Here are a small network's activations along a few directions, averaged over the inputs that share one value of a field.
Related values have similar rows: they may be neighbours, one step apart, or belong to one group.
In the rows, zero is written as 500.
Strong random noise was added to every row along 13 fixed directions; ignore it. To show where, here is one row again and again, with new noise each time:
313  336  532  349  452  557  395  452  384  495  422  474  664  489  353  712  647  580  644  445  588  655  347  373  546
473  374  605  576  547  402  460  345  458  403  668  353  506  795  471  729  351  471  381  552  361  629  616  375  305
550  465  530  396  578  590  517  503  521  539  571  528  484  637  534  250  497  418  445  637  646  514  460  634  502
636  431  760  607  523  392  554  296  607  590  556  485  230  505  389  625  731  438  506  609  451  677  539  347  501
459  485  539  449  572  507  497  449  532  521  413  423  609  532  454  208  328  478  629  602  722  577  559  517  532
471  388  359  597  507  565  655  638  363  320  496  491  476  445  662  461  552  541  656  534  381  619  522  372  336
362  645  568  269  576  503  234  556  377  508  437  465  860  300  543  714  868  733  561  357  477  515  176  306  539
520  725  705  685  660  350  378  343  653  520  544  464  696  315  420  470  627  515  433  554  617  480  582  386  741
448  524  661  480  500  350  535  524  762  599  521  577  332  359  381  646  558  548  569  610  435  533  462  476  503
502  387  640  518  567  632  325  359  378  605  706  477  547  792  455  525  690  449  473  363  649  678  407  462  540
496  286  593  670  555  310  706  479  485  302  230  469  524  475  473  410  293  363  689  481  257  836  612  401  651
316  564  750  649  645  216  367  482  670  537  347  398  799  515  387  312  86  519  740  211  465  810  586  451  753
446  646  486  437  502  510  481  712  512  514  660  607  653  462  673  293  527  551  366  452  581  400  413  652  447
522  537  401  601  688  702  358  472  456  508  620  510  633  636  547  406  504  452  565  558  697  372  485  511  560
355  510  638  549  192  283  551  418  512  536  238  586  739  108  254  561  516  517  500  380  726  538  567  465  780


Values of C:
c10: 413  453  509  415  632  469  528  362  502  297  380  313  544  482  439  460  501  515  480  642  451  624  557  397  643
c4: 649  523  286  449  302  553  656  444  447  309  201  462  606  266  410  239  454  396  137  512  516  456  667  781  856
c7: 582  607  438  488  544  615  480  432  732  633  465  350  299  482  398  330  419  586  491  638  545  550  655  583  654
c5: 574  431  442  551  318  385  639  324  400  297  241  392  586  352  431  643  400  474  347  613  365  515  683  398  556
c1: 461  412  376  572  417  667  430  464  572  612  690  540  302  602  335  522  514  496  468  360  586  567  568  714  643
c8: 584  432  544  471  769  513  461  433  438  473  506  664  562  602  608  586  666  293  603  728  534  195  324  460  456
c6: 526  661  505  524  640  582  342  608  591  643  603  481  395  614  557  435  391  569  659  341  486  358  465  540  350
c2: 228  499  670  217  513  462  505  478  630  707  526  421  536  385  258  258  622  630  765  563  976  656  427  427  504
c9: 357  403  540  657  907  478  653  582  619  351  690  552  498  764  559  121  282  262  601  606  493  653  595  613  632
c3: 379  491  556  435  489  421  575  593  496  475  601  600  533  385  479  663  700  536  406  542  513  469  475  452  521
C is arranged as a line.
Name the neighbours of c7, in listed order.
> c5, c3
Name the neighbours of c9, in listed order.
> c10, c2
Name the neighbours of c6, in listed order.
> c4

Values of J:
j4: 396  478  392  619  476  512  484  580  469  445  669  579  592  660  622  422  337  419  415  443  612  375  588  620  426
j1: 551  600  557  537  408  466  374  435  577  585  474  481  501  446  443  631  480  596  524  405  516  442  489  437  564
j13: 587  497  533  554  527  477  496  521  629  575  481  561  387  573  479  488  353  445  547  509  457  465  529  568  493
j5: 508  521  539  579  464  455  441  433  469  560  454  462  518  434  462  614  618  587  489  366  379  650  494  380  691
j9: 701  698  553  561  514  522  529  559  595  601  501  668  377  439  650  368  592  432  376  448  352  360  368  643  558
j12: 340  448  615  208  430  387  374  453  650  639  291  511  551  425  243  670  333  580  615  583  568  514  422  542  507
j7: 604  522  381  482  533  588  445  504  419  490  289  539  572  505  470  479  387  403  514  499  527  249  480  594  637
j14: 344  384  563  591  455  421  597  586  457  420  552  567  551  539  484  609  508  431  512  334  417  664  528  483  575
j15: 320  451  476  381  308  413  536  551  544  583  476  569  604  384  316  545  442  540  562  448  615  527  465  595  568
j3: 716  615  546  514  398  514  427  319  630  662  392  297  285  541  351  465  341  544  424  474  474  563  686  491  493
j6: 491  504  526  638  503  445  563  545  559  560  590  658  415  512  487  574  460  374  528  449  573  359  495  509  522
j16: 584  575  569  355  621  436  461  508  408  471  307  527  640  473  580  352  519  438  476  525  508  369  379  579  551
j11: 534  515  527  627  378  544  397  417  432  582  594  491  434  566  482  697  500  513  438  425  585  409  491  438  401
j10: 415  319  499  553  527  524  479  336  510  433  458  495  560  574  336  513  436  373  515  517  580  573  551  564  729
j20: 531  646  638  646  626  403  503  560  542  531  603  502  552  500  646  325  510  495  498  346  424  601  560  476  609
j19: 532  440  371  596  564  592  410  473  594  468  461  436  470  574  422  684  427  542  486  421  270  629  537  555  694
j21: 642  542  489  364  636  407  449  529  517  486  435  396  475  658  614  603  339  497  468  564  141  470  402  509  322
j18: 637  606  476  400  474  500  535  432  575  436  305  318  408  376  489  455  460  613  475  644  323  595  534  449  507
j2: 511  579  429  584  609  623  390  526  485  584  502  545  570  498  486  516  487  470  636  485  682  255  494  470  533
j17: 469  560  594  590  512  425  511  487  543  595  636  606  438  415  494  537  664  496  531  423  620  495  449  415  495
j8: 346  445  493  524  534  504  460  652  583  495  684  664  483  512  513  642  539  498  546  357  397  458  397  606  507
J is arranged as a tree with 4 forks.
How many steps from neighbour to neighbour lead from j5 to j4, at the fewest?
> 8
Name the neighbours of j17, in listed order.
> j6
Name the neighbours of j15, in listed order.
> j21
Name the neighbours of j12, in listed order.
> j13
Name the neighbours of j8, in listed order.
> j16, j10
Name the neighbours of j11, in listed order.
> j18

Values of E:
e1: 509  623  601  677  686  485  409  416  531  525  640  445  546  477  519  520  694  536  555  483  554  543  539  307  635
e4: 534  510  440  882  543  585  470  369  474  424  638  413  410  485  501  552  654  531  517  329  386  743  638  354  695
e9: 568  588  365  585  426  525  567  422  410  441  298  423  527  287  493  379  467  493  578  519  605  368  604  434  526
e7: 389  608  495  530  463  445  451  630  563  605  589  586  602  389  519  713  556  608  567  453  547  342  460  405  418
e8: 375  615  415  477  566  579  483  596  509  469  591  486  528  349  504  564  632  629  540  570  611  384  521  393  410
e3: 713  480  364  506  411  592  509  420  452  451  370  504  301  384  526  711  693  509  443  570  314  411  469  468  480
e5: 487  438  758  503  206  276  593  607  331  594  383  622  507  318  632  591  690  554  583  238  471  580  383  356  234
e2: 410  570  647  505  451  304  547  560  819  628  727  593  300  403  363  544  479  551  425  590  525  456  600  638  403
e6: 488  510  420  458  376  546  461  576  549  562  533  509  364  501  480  737  456  639  583  429  329  526  396  461  372
E is arranged as a 3 by 3 grid.
Name the neighbours of e9, in listed order.
> e4, e8, e2
Name the neighbours of e5, in listed order.
> e3, e6

Values of B:
b7: 582  575  583  822  550  393  490  415  381  482  900  546  548  600  721  563  564  470  493  642  734  249  665  273  48
b9: 351  516  426  631  426  643  631  826  641  665  821  654  172  405  674  447  671  710  824  456  592  616  424  388  183
b5: 495  552  424  702  438  591  375  512  402  608  498  381  627  607  466  233  289  565  592  36  509  804  658  572  670
b4: 512  773  196  443  454  560  489  533  544  443  214  203  570  232  539  385  200  784  591  633  433  411  740  391  504
b8: 322  597  798  315  557  254  648  404  610  521  540  439  646  133  410  56  878  545  513  736  986  622  539  395  519
b2: 879  710  433  478  613  722  384  569  462  655  350  641  384  422  784  301  721  462  604  509  436  202  219  593  490
b6: 351  531  734  831  847  478  351  506  715  540  786  512  644  601  410  330  520  458  670  397  743  653  604  450  658
b1: 449  536  421  333  94  521  512  457  662  651  623  424  139  514  338  528  347  640  192  407  537  516  663  766  359
b3: 453  672  728  223  571  302  365  492  283  465  625  179  601  618  691  696  694  760  389  290  169  711  305  141  89
B is arranged as a 3 by 3 grid.
Name the neighbours of b8, in listed order.
> b5, b1, b3
Name the neighbours of b9, in listed order.
> b7, b4
Each value of B is a pair of two hidden parts, and every pair occurs once (3 first parts, 3 second parts).
b5 and b6 share the first part; b5 and b8 share the second. Which value has the first part of b8 and the second part of b6?
> b1

Values of G:
g2: 405  560  562  408  445  325  489  428  563  509  299  394  624  425  365  434  198  498  511  473  627  426  604  513  547
g3: 555  494  419  414  630  533  421  463  512  515  302  504  545  516  433  613  434  451  624  582  432  422  425  479  686
g1: 435  571  195  333  323  638  625  582  474  268  550  405  664  397  503  428  423  621  83  744  466  431  624  686  582
g5: 512  489  424  243  486  526  583  539  505  485  369  344  288  501  513  542  458  608  512  619  293  573  489  449  318
g8: 510  475  489  570  496  491  542  561  473  436  517  575  494  375  578  552  728  516  497  480  416  530  494  462  513
g6: 594  425  491  496  671  472  524  457  628  420  470  635  362  574  457  691  516  312  445  617  208  380  364  625  696
g7: 550  488  451  641  462  623  418  429  437  523  618  544  466  565  501  688  573  504  506  493  561  404  504  425  433
g9: 669  332  382  547  377  680  620  431  364  478  347  674  436  511  473  383  498  271  468  651  707  314  506  675  625
g4: 567  431  451  452  727  609  392  463  272  342  458  288  728  748  622  249  432  473  522  422  429  701  495  479  454
g10: 603  552  548  763  535  552  410  411  493  574  470  531  532  440  487  543  657  474  581  317  501  597  471  392  743
G is arranged as a line.
Going along G from g6 by way of its neighbour g2, in what order are g3, g1, g8, g9 met?
> g3, g1, g9, g8
How many steps from neighbour to neighbour lead from g7 to g5, at the fewest?
> 4
